These are the activations of a small neural network, seen along a few directions. Each row is one input.
In each table, some parts of the input vary, and every possible input appears once, in random order.
A made-up example of a description, with smaller parts first: one of 4 places along a line, together with either a single point or one of 9 places around a ring or (one of 3 separate values, together with one of 5 places around a ring).
Shared parts are said once, and a part with two or three values counts as separate values.

Other details of the inputs shift rows strongly along three fixed directions, in all tables alike. That doesn't count.
These rows show it; all are for the same input, with only those details redrawn:
-109 216 -270 -140 -61 -215 -103 -41 -362 -26 191 -425 -59
165 -171 18 248 125 45 -31 -100 58 -72 -243 193 -89
89 233 106 -138 1 83 -77 210 98 197 330 -84 122
-158 166 -426 -45 -39 -254 -141 -211 -532 -205 135 -521 -181
-29 37 -176 -57 -1 -220 -62 -20 -207 18 -96 -193 -46
105 252 118 -111 8 135 -86 201 119 180 369 -80 115
88 -188 -95 210 102 -94 -33 -130 -72 -98 -333 95 -126
144 269 175 -10 56 257 -90 151 142 146 434 -29 92

Table:
x1: 34 -109 -102 235 27 7 37 -212 -70 -207 -380 50 -143
x2: -165 -556 617 -349 -194 -754 169 407 386 598 -771 320 305
x3: -111 -74 -129 40 -46 -87 102 -40 -156 -87 -266 -37 42
x4: -156 -13 -158 47 32 -116 -1 -47 -128 -167 -245 -43 27
x5: -250 -126 163 -475 -47 -289 135 162 262 404 -259 265 107
x6: -86 -131 -197 213 82 -171 -4 -216 -258 -195 -467 5 -172
x7: -209 126 -357 -95 -116 -217 -2 -145 -530 -87 1 -452 -106
x8: -270 106 224 -245 -108 37 -2 -8 249 227 461 -48 42
x9: 156 133 175 -14 50 164 -49 162 182 169 196 64 100
x10: 435 -19 301 531 171 772 -77 -189 431 -254 269 362 -116
x11: -87 83 -212 -223 -208 -144 1 110 -305 51 192 -346 31
x12: 200 -102 94 105 41 180 50 30 100 71 14 77 12
x13: 4 -270 -130 428 144 128 -28 -290 -78 -473 -305 247 -114
x14: -149 -110 28 -413 41 -275 156 77 121 247 -216 194 -17
x15: 117 -203 227 -149 112 -18 241 158 407 272 16 350 -82
x16: 51 -250 -152 439 73 148 18 -352 -55 -490 -310 202 -132
x17: 141 -118 128 343 77 440 36 -90 136 -217 112 302 49
x18: -114 281 -89 -197 -103 -19 16 104 -41 -24 169 -234 162
x19: 94 295 122 -25 -32 344 -136 169 95 -9 594 -64 82
x20: 74 242 -4 -153 -186 131 -40 150 8 32 408 -171 95
Describe the family of inputs behind these rows. -> either a single point or one of 4 places along a line or (one of 3 separate values, together with one of 5 places around a ring)

Table:
x21: 40 -79 -76 -214 -47 -304 66 337 -1 252 -310 57 167
x22: -94 -109 -347 10 -27 -426 -68 -108 -374 -143 -368 -232 -96
x23: 377 -410 -20 547 205 196 61 -272 128 -203 -632 455 -235
x24: -237 -68 -442 -151 -172 -670 13 14 -515 -23 -668 -419 5
x25: 545 -219 339 704 402 763 -36 -180 490 -190 -41 730 -163
x26: -145 5 206 253 46 374 -109 -514 56 -363 702 -53 -286
x27: -191 331 313 -464 -28 200 22 133 378 270 789 8 78
x28: 165 -42 35 22 -67 39 64 213 104 56 -219 123 166
x29: -378 91 -360 266 52 35 -166 -927 -646 -691 715 -614 -640
x30: 63 201 47 -355 -168 -222 -3 466 99 404 20 -165 263
x31: 110 267 71 -245 -115 182 28 427 105 218 362 -100 309
x32: -266 272 207 -380 -61 162 -8 2 227 114 672 -32 26
x33: -11 154 -331 -233 -70 -185 10 113 -346 126 73 -351 -25
x34: -7 -162 -334 -119 -88 -361 94 126 -269 50 -425 -119 8
x35: 10 47 -5 -45 -36 -124 -66 153 -29 11 -77 -46 140
x36: 19 85 -176 -335 -201 -325 58 342 -143 264 -153 -232 176
x37: 349 -30 298 395 176 575 -27 78 376 -138 134 467 113
x38: -98 39 -105 -442 -175 -423 152 515 -100 429 -397 -141 343
x39: 50 380 333 -307 -45 131 -60 531 259 413 348 -40 426
x40: 224 108 299 -47 -35 229 83 416 338 297 -84 214 337
x41: -498 20 -361 235 -86 -61 -197 -870 -676 -751 568 -617 -517
x42: 32 -407 -51 102 54 -366 139 159 -3 96 -977 340 115
x43: 260 -422 110 389 75 -23 74 5 246 -79 -775 467 11
x44: -66 -38 461 432 111 628 -81 -470 292 -298 560 263 -132
x45: -34 -117 -300 -5 49 -401 -63 -111 -331 -32 -383 -175 -150
x46: -252 311 305 -311 -22 303 5 13 332 180 672 64 98
x47: 297 -493 -85 563 206 -18 20 -319 48 -227 -836 395 -289
x48: -261 288 -31 -265 68 91 -5 -271 -46 -43 731 -246 -248
The inputs of x35 and x45 match in every part but one. If x37 is changed in the same way as x35 into x45, which row does it become? -> x25
Describe the family of inputs behind these rows. -> one of 4 places along a line, together with either one of 2 separate values or one of 5 places around a ring
List by row number the other rows that have the place on the line of 4 in common with x44. -> x24, x38, x39, x40, x42, x46
List by row number the other rows that have the place on the line of 4 in common with x27. -> x21, x22, x26, x30, x34, x36
